Each row below holds a small network's activations on one input, seen along a few directions.
In each table, some parts of the input vary, and every possible input appears once, in random order.
Descriptions start from the smaller parts, as in this example, which fits no table here: one of 3 separate values, together with either a single point or one of 11 places along a line or (one of 4 places along a line, together with one of 8 places around a ring).
Shared parts are said once, and a part with two or three values counts as separate values.
In the rows, 128 means zero.

Other details of the inputs shift rows strongly along three fixed directions, in all tables alike. That doesn't count.

A family of inputs:
row 1: [ 96 109 139 136  96 119 179 119 132  56 121 172 127 160 198]
row 2: [130 109 106 141  90 122  70 134  76  60 116 142 176 111 151]
row 3: [128 117  89 190 160 189 114 144 183 117 169 147 186 110 156]
row 4: [125 149 145  95 176 142 173 116 198 217 118 120  92 132 105]
row 5: [158 115 152  66 109  50  91 119  59 162 123  69  98 110  37]
row 6: [145 128  99 183  89 164  87 169  87  73 168 136 174 127 138]
row 7: [190 148 172  88 111  84  90 187 107 186 145  65  78 118  30]
row 8: [ 61 112 146  97 157  95 205  37 139 132  54 159  79 149 173]
row 9: [ 75 100 149 107 150  96 248  72 154 133  98 164  89 160 147]
row 10: [135 140 142 130  61 124 131 147  49  78 138 131 126 151 124]
row 11: [113 122 117  91 176 112 141  70 146 194 102 111 116 113 102]
row 12: [ 89 112 116 156 104 126 194 100 102  68 125 171 132 164 179]
row 13: [137  94 129 143  93 126  31 151 103  52 136 124 173  93 148]
row 14: [149  97 119 121 144 102  66 141 136 131 131 109 164  83  93]
row 15: [142 113 154 116  67 113 116 168  94  74 139 132 129 137 131]
row 16: [167 150 131 142 138 142  77 180 143 152 170  97 132 114  98]
row 17: [ 89 134 135 135  90 147 189 107 113  67 109 177 126 168 202]
row 18: [137 156 141 145  72 108 132 149  36  76 137 124 106 160 127]
row 19: [147 122 108 113 155 153  53 131 179 155 134 107 166  88 132]
row 20: [133 173  86 161 210 212 130 127 223 224 144 126 141 116 135]
row 21: [106 129 162 115 144  70 217  96 118 134 116 129  69 163 117]
row 22: [157 153 114 168  73 177  74 183  94  74 150 133 161 131 158]
row 23: [136 123 101 172  91 173  94 161  97  76 173 143 185 125 142]
row 24: [115 113  96 173 158 189 132 130 186 116 167 156 188 115 161]
row 25: [125 125  88 191 165 183 120 140 181 116 172 147 182 116 159]
row 26: [161 135 160  79 114  69  77 128  52 173 105  65  82 106  28]
row 27: [109 121  95 138 224 188  91  93 244 199 114 131 159  80 148]
row 28: [ 89  85 158  73 136  40 193  52 113 118  87 131  88 139 128]
row 29: [132 157 117 119 189 146 173 106 170 237 123 106  96 129  79]
row 30: [150 110 115 133 135 123  47 134  99 145 139  92 150  85  73]
row 31: [ 81 103 118 147 102 136 197  99 107  68 120 181 139 160 182]
row 32: [148 106 109 123 134 108  64 138 109 138 129 109 160  91  86]
row 33: [147 131 155 113  59 124 113 171  91  78 127 131 123 142 139]
row 34: [114 103 131  86 196  92 133  95 198 192  95 124 119  98 108]
row 35: [146 129 185  75  91  69 153 149  96 139 126 104  73 145  75]
row 36: [114 138  94 159 140 208 133 133 176 128 134 159 168 130 180]
row 37: [117 161  98 176 148 194 130 134 159 122 142 153 151 139 187]
row 38: [135 114 188  46  94  20 135 120  82 125  67 109  63 134  90]
row 39: [ 80  80 135 107 104  89 149  77 123  43  99 166 141 139 206]
row 40: [ 88  86 165  90 146  48 181  59 113 123  81 129  80 129 115]
row 41: [ 51 101 114 112 145 123 201  33 155  86  72 185 130 154 232]
row 42: [142 136 133 148  73 103 126 155  46  75 149 124 120 151 114]
row 43: [136 156 115 138 197 136 153 119 158 226 150 100 101 126  71]
row 44: [150 169 131 115 190 149 137 139 203 234 131 100  92 122  91]
row 45: [155 141 156 119  57 115 109 175  86  75 130 123 115 147 139]
row 46: [126 150  89 171 143 208 120 139 178 130 141 150 168 128 181]
row 47: [ 69 109 140  85 155  79 210  49 146 132  50 168  90 149 173]
row 48: [183 159 127 140 122 168  56 196 150 159 157  96 141 105  99]
row 49: [146 153 104 176  86 163  93 166  74  76 159 134 158 138 144]
row 50: [148 146 137 143  59 119 118 159  40  76 135 124 119 149 119]
row 51: [183 155 173  90 115  74 104 180 102 180 145  67  70 128  37]
row 52: [125 116  86 186 165 191 121 137 195 120 168 149 191 111 162]
row 53: [165 148 110 139 121 174  82 171 117 166 157 102 152 110  80]
row 54: [136 169 140 111 193 137 158 125 195 228 124 107  80 132 103]
Each input here is: one of 6 places around a ring, together with either one of 3 separate values or one of 6 places along a line.
Question: The inputs of row 30 and row 40 match in every part but the place on the ring of 6. If row 12 is changed in the same way as row 30 into row 40, which row does it become?
Answer: row 52
Question: List by row number the other rows that have the place on the ring of 6 in common with row 48.
Answer: row 4, row 19, row 27, row 33, row 38, row 44, row 45, row 54
Question: List by row number the other rows that have the place on the ring of 6 in common with row 13.
Answer: row 1, row 7, row 15, row 16, row 34, row 35, row 39, row 51
Question: Change only the choice among 3 separate values in row 47. List by row number the other rows that result.
Answer: row 8, row 41

A family of inputs:
row 55: [ 75  94 150 103 104 124 198  98 148  81 103 182 120 157 179]
row 56: [137 104 145 116  38 103 103 134  18  49 137 123 157 129 115]
row 57: [126 190 149 119 129 130 206 118 116 184 107 118  56 180 125]
row 58: [151 137 100 143  79 128  48 155  48  79 131 119 156 119 127]
row 59: [153 119 166  82 138  58 113 136 137 152 134  87  84 117  87]
row 60: [112 114  59 208 184 187  86 127 180  97 169 162 221  92 178]
row 61: [127 123 132  73 142  75 181  94 109 203 104 106  81 133  63]
row 62: [197 136 166  68  85 101  38 188 107 155 152  57 125 102  49]
row 63: [116 153 159  69 176  98 144  85 177 193  80 111  73 128 127]
row 64: [110  95 141 152 104  88 155 130 104  55 118 152 131 142 156]
row 65: [124 112 116 137 205 128 128  91 172 198 151  98 128 100  76]
row 66: [148 154 112 121 193 181  72 146 206 223 119 113 140  87 106]
row 67: [ 76 121 116 149 139 133 179  87 141  93  73 183 116 147 197]
row 68: [104  94 146 115  77  94 189 116  90  64  92 169 119 154 157]
row 69: [183 164 131 149  71 170 108 209  92 125 185 104 131 145  93]
row 70: [145 161  81 222 160 225 118 172 188 134 200 136 180 133 166]
row 71: [138 115 141 146 108 122  84 166 127  72 148 135 145 116 139]
row 72: [ 82 117  96 136 172 158 155  51 143 147 100 149 140 123 165]
Question: What do these inputs look like to the network?
Answer: one of 3 separate values, together with either a single point or one of 5 places along a line
Question: The inputs of row 57 and row 70 match in every part but the choice among 3 separate values. If row 58 is changed in the same way as row 57 into row 70, which row does it become?
Answer: row 60
Question: List by row number the other rows that have the choice among 3 separate values in common with row 62.
Answer: row 55, row 56, row 61, row 68, row 69
